A small network was trained on invented records. Each row is its activation on one of them, seen along a few directions.
Each row is followed by the record's values for the fields W, F, P, M, U, N.
A field that a record lacks is left out.
The largest differences between rows may come from other fields.
In the rows, 500 means zero.
Random noise pushes rows far along 4 fixed directions. That doesn't count. These rows show it; they differ only by the noise:
[450 518 262 366 486 561 533 586 385 319 748 457 416 438 732 510 326 562
 365 476 491]
[774 520 337 408 456 593 731 706 292 491 465 476 475 288 651 463 404 435
 403 431 553]
[360 521 392 486 569 617 388 573 413 298 783 448 407 587 645 462 286 633
 478 506 464]
[657 438 735 811 695 650 453 569 319 492 518 546 392 575 473 431 421 457
 555 555 421]
[611 598 224 353 490 581 593 508 459 437 549 438 400 356 766 568 406 438
 376 416 468]
[519 406 592 788 739 476 407 162 477 433 678 620 208 516 743 716 564 275
 264 604 231]

[435 535 688 581 544 640 307 765 495 419 430 479 663 732 272 299 428 692
 796 454 604]  W is w5, F is f2, P is p2, M is m1, U is u1, N is n4
[518 459 693 636 518 417 416 340 601 558 314 541 515 531 432 526 661 411
 557 549 485]  P is p1, U is u2, N is n4
[755 559 487 484 402 574 735 648 341 568 312 489 571 387 386 336 473 469
 544 457 583]  W is w6, F is f4, P is p1, M is m2, U is u2, N is n4
[421 688 251 408 491 538 462 236 699 394 518 436 430 563 662 603 493 471
 458 452 431]  W is w6, F is f4, P is p1, M is m1, U is u2, N is n4
[478 693 444 503 559 655 427 371 677 503 413 446 416 567 485 460 449 537
 673 445 450]  W is w6, F is f4, P is p1, M is m1, U is u2, N is n4
[815 809 131 229 360 555 723 404 677 683 147 377 514 242 700 571 568 333
 517 268 577]  W is w6, F is f4, P is p1, M is m1, U is u2, N is n4
[665 519 338 534 537 531 567 292 479 400 437 456 407 431 738 648 518 311
 309 432 380]  W is w6, F is f4, P is p1, M is m2, U is u2, N is n5
[753 111 747 657 397 193 825 681 164 507 449 689 685 305 370 481 693 354
 268 622 604]  W is w4, F is f2, P is p1, M is m2, U is u2, N is n4
[574 550 394 324 345 510 759 679 436 699 431 526 481 349 351 409 512 536
 548 512 618]  P is p1, U is u1, N is n4
[562 645 403 417 537 661 397 596 596 530 417 365 537 572 539 506 398 580
 688 356 479]  W is w3, F is f3, P is p2, M is m1, U is u1, N is n5
[389 298 755 751 713 497 182 446 428 325 630 531 527 722 457 546 562 507
 458 536 430]  W is w5, F is f2, P is p1, M is m2, U is u1, N is n1
[533 538 413 433 468 439 550 397 650 538 438 471 444 380 606 579 594 404
 475 422 526]  W is w1, F is f4, P is p1, M is m1, U is u2, N is n4
[267 360 835 754 541 344 255 388 499 438 593 581 550 753 295 452 585 587
 563 658 524]  P is p1, U is u2, N is n4
[798 730 544 463 516 655 585 648 568 693  56 419 577 408 378 398 528 406
 745 325 541]  W is w5, F is f3, P is p2, M is m2, U is u2, N is n4
[625 482 714 752 575 593 612 593 393 734 357 594 457 522 260 346 460 500
 710 593 524]  W is w3, F is f1, P is p2, M is m1, U is u2, N is n4
[455 503 409 354 395 383 546 466 450 499 504 509 575 444 521 486 516 518
 456 488 541]  W is w2, F is f2, P is p1, M is m2, U is u2, N is n4
[407 615 397 394 525 493 503 281 667 571 499 460 450 445 591 622 528 446
 469 530 466]  P is p1, U is u2, N is n3
[560 885 314 473 648 822 258 341 783 555 286 272 382 639 633 528 361 508
 777 303 395]  W is w6, F is f4, P is p2, M is m1, U is u2, N is n5
[455 552 458 604 508 444 570 147 660 731 423 599 293 441 524 674 637 329
 396 572 344]  P is p2, U is u1, N is n4
[366 547 338 436 498 539 469 305 613 447 660 505 447 527 548 577 469 515
 448 507 457]  W is w3, F is f4, P is p1, M is m1, U is u1, N is n3
[411 406 444 442 411 421 606 511 409 432 680 601 552 426 469 534 492 506
 314 598 527]  P is p2, U is u1, N is n3
[434 348 553 499 533 558 550 697 264 397 800 584 378 456 539 415 384 633
 440 546 511]  W is w6, F is f4, P is p1, M is m1, U is u1, N is n5
[535 498 596 526 529 603 409 668 473 489 511 499 509 559 460 481 402 555
 623 458 519]  P is p2, U is u1, N is n5
[442 378 695 624 471 383 604 491 393 553 575 622 490 475 379 449 582 557
 379 624 495]  P is p1, U is u1, N is n4
[427 620 531 605 585 517 490 114 642 602 492 543 306 533 593 597 538 401
 447 592 337]  P is p1, U is u2, N is n4
[546 273 563 625 416 425 667 668 304 411 643 594 586 438 479 437 515 520
 324 566 553]  W is w1, F is f4, P is p2, M is m1, U is u1, N is n4
[269 589 369 347 380 540 437 510 612 385 604 478 560 596 460 473 384 654
 555 485 524]  P is p2, U is u1, N is n4
[619 448 375 340 390 419 770 462 440 599 464 554 536 238 596 598 605 363
 282 527 550]  P is p1, U is u1, N is n3
[692 222 563 527 438 267 716 652 187 478 719 667 417 227 642 628 596 302
 182 619 521]  P is p2, U is u2, N is n5
[723 497 151 235 337 363 716 392 564 447 363 472 549 191 805 653 660 251
 189 490 437]  P is p2, U is u2, N is n4
[464 635 532 344 471 604 452 725 477 608 472 473 585 584 318 307 429 695
 789 455 628]  W is w2, F is f2, P is p1, M is m1, U is u1, N is n4
[596 367 414 346 295 261 754 543 367 586 602 616 489 219 600 613 678 364
 253 542 588]  P is p1, U is u1, N is n4
[750 419 743 667 572 596 397 823 333 480 283 422 700 616 331 363 450 482
 727 429 601]  W is w4, F is f2, P is p2, M is m2, U is u2, N is n5
[540 774 309 260 425 658 583 666 600 619 319 345 600 473 474 413 439 677
 744 334 608]  W is w6, F is f3, P is p1, M is m1, U is u1, N is n4

Here are new rows. What are their fields?
[370 471 363 344 366 359 812 496 432 588 629 599 427 350 487 513 454 541
 334 612 567]  P is p1, U is u2, N is n4
[540 733 530 513 620 670 273 349 801 645 253 346 468 673 458 568 507 533
 767 384 415]  P is p1, U is u1, N is n5
[332 478 450 454 391 449 395 483 531 440 538 500 644 539 425 478 509 603
 467 523 592]  P is p2, U is u1, N is n3
[404 564 202 430 509 504 453 234 616 269 620 402 416 532 769 651 415 505
 312 441 359]  W is w6, F is f4, P is p1, M is m2, U is u2, N is n5
[352 704 425 396 503 634 561 502 635 650 441 419 446 577 406 401 345 642
 701 528 535]  P is p1, U is u2, N is n4
[424 394 229 156 285 317 559 569 470 343 632 498 546 330 693 611 552 529
 264 440 606]  P is p1, U is u1, N is n5
[609 537 390 347 434 502 556 596 500 467 392 405 489 366 586 548 513 460
 477 379 559]  P is p1, U is u2, N is n5
[530 412 803 718 533 436 581 423 474 618 391 626 480 513 314 499 585 444
 550 610 493]  P is p1, U is u2, N is n4
[346 453 243 217 355 225 595 320 488 390 725 583 478 357 691 633 576 444
 209 544 470]  W is w2, F is f2, P is p1, M is m2, U is u2, N is n4
[351 672 463 449 433 589 333 483 698 507 379 338 602 667 378 426 485 682
 697 409 540]  P is p1, U is u1, N is n4
[530 484 387 441 480 435 532 434 522 493 448 539 577 392 611 605 627 406
 346 458 529]  W is w5, F is f2, P is p2, M is m1, U is u1, N is n3
[433 451 701 625 472 578 571 641 382 503 512 575 531 568 298 340 444 663
 599 570 589]  P is p1, U is u1, N is n4
[454 550 372 378 485 656 498 879 308 294 644 353 607 552 516 353 224 756
 612 424 562]  W is w6, F is f3, P is p2, M is m2, U is u2, N is n5
[308 560 438 529 482 513 342 333 638 419 517 503 596 690 502 511 451 627
 533 487 435]  W is w2, F is f2, P is p2, M is m1, U is u1, N is n4
[583 564 752 759 545 573 424 367 587 668 235 527 564 658 315 486 570 428
 654 521 461]  P is p2, U is u1, N is n4
[575 669 267 227 291 489 657 532 631 680 315 400 565 331 491 505 562 547
 574 399 600]  P is p1, U is u1, N is n4
[756 679 485 595 598 731 412 376 631 597 170 385 474 585 545 524 522 397
 646 327 442]  W is w6, F is f4, P is p1, M is m1, U is u1, N is n5
